These are the activations of a small neural network, seen along a few directions. Each row is one input.
In each table, some parts of the input vary, and every possible input appears once, in random order.
Descriptions start from the smaller parts, as in this example, which fits no table here: line(4) and (point or ring(9) or (values(2) and ring(5))).
Shared parts are said once, and a part with two or three values counts as separate values.
(in the rows, 128 means zero)

Other details of the inputs vary at random and push rows far along three fixed directions, the same in every table; ignore that.

Table:
row 1: [133 157 142  93 144 136 133 105 162 106 142]
row 2: [ 98 128 109  97 151 113  95  81 153 105 141]
row 3: [160 179 124 110 134 132 123 136 162 116  96]
row 4: [ 52  42 135 154 125 122 117 107  60 137 162]
row 5: [109 196 152 141  82 146 180 191 146 138 116]
row 6: [161  75  97 148 158 114  97 124 106 140 118]
row 7: [ 38 119 147 121 106 129 139 113 120 121 155]
row 8: [ 97 127 119  98 156 104  95  81 153 108 137]
row 9: [ 50 144 148 129 105 132 149 132 133 120 155]
row 10: [163  77 100 142 155 115  94 119  97 138 114]
row 11: [140 127 138 170  94 137 164 189  96 153 107]
row 12: [163  70  94 146 149 114  97 109  96 139 108]
row 13: [150 164 116 109 135 124 117 118 151 122 103]
row 14: [203 127  97 139 130 116 119 151 122 140  84]
row 15: [ 49 148 152 120 104 138 147 123 123 129 149]
row 16: [106  76 121 174 105 135 142 147  69 150 135]
row 17: [219 120 122 140 134 127 124 144 124 145 113]
row 18: [105  75 123 171 107 135 140 147  69 156 134]
row 19: [159 179 122 111 139 125 124 141 167 124 101]
row 20: [103  75 128 177 110 133 145 159  76 149 138]
row 21: [108 144 118 101 150 113 105  93 167 104 130]
row 22: [101  69 129 173 108 122 142 155  71 155 137]
row 23: [204 129  96 147 133 128 121 147 123 138  82]
row 24: [219 122 119 141 134 130 123 145 128 144 115]
row 25: [124  39 117 117 177 110  88  67  95 126 167]
row 26: [127 138 145  96 142 125 112  87 160 111 151]
row 27: [201 125 105 147 140 122 121 156 129 139  84]
row 28: [114 120 138  88 161 124 110  75 150 104 155]
row 29: [108 144 122 100 155 119 104  94 165 105 131]
row 30: [ 97 128 111  94 152 113  94  82 153 111 141]
row 31: [114 124 134  89 163 126 109  79 150 109 162]
row 32: [160  68  98 149 151 105  99 119 104 136 111]
row 33: [178 174 132 106 138 139 140 134 162 116 122]
row 34: [ 91 162 148 140  96 148 160 162 124 128 131]
row 35: [ 49 141 147 122  98 136 149 127 130 119 149]
row 36: [114 154 164 137  91 150 167 152 130 132 154]
row 37: [187 192 142 104 128 139 152 148 164 121 109]
row 38: [142 124 128 165  88 136 161 187  92 157 108]
row 39: [181 171 139 112 126 137 135 131 166 120 121]
row 40: [108 145 122  98 152 124 101  92 158 102 130]
row 41: [111 200 155 137  83 157 176 189 139 135 115]
row 42: [ 78 157 181 123  88 145 167 137 131 128 165]
Description of these inputs: ring(6) and (values(2) or ring(5)).
Q: The inputs of row 16 and row 15 match in every part but the ring(6) part. If row 36 is changed in the same way as row 16 into row 15, which row does it become?
A: row 17
Q: Change only the values(2) part in row 24. List by row number the other rows that result.
A: row 31
Q: A walk changes only the ring(5) part. It starts at row 13 and steps to row 14. List the rest of the walk in order.
A: row 8, row 11, row 4
Q: Which other rows agree with row 27 in the ring(6) part? List them by row number.
A: row 3, row 7, row 12, row 26, row 28, row 32
Q: Change only the ring(5) part in row 15. List by row number the other rows that result.
A: row 10, row 19, row 22, row 38
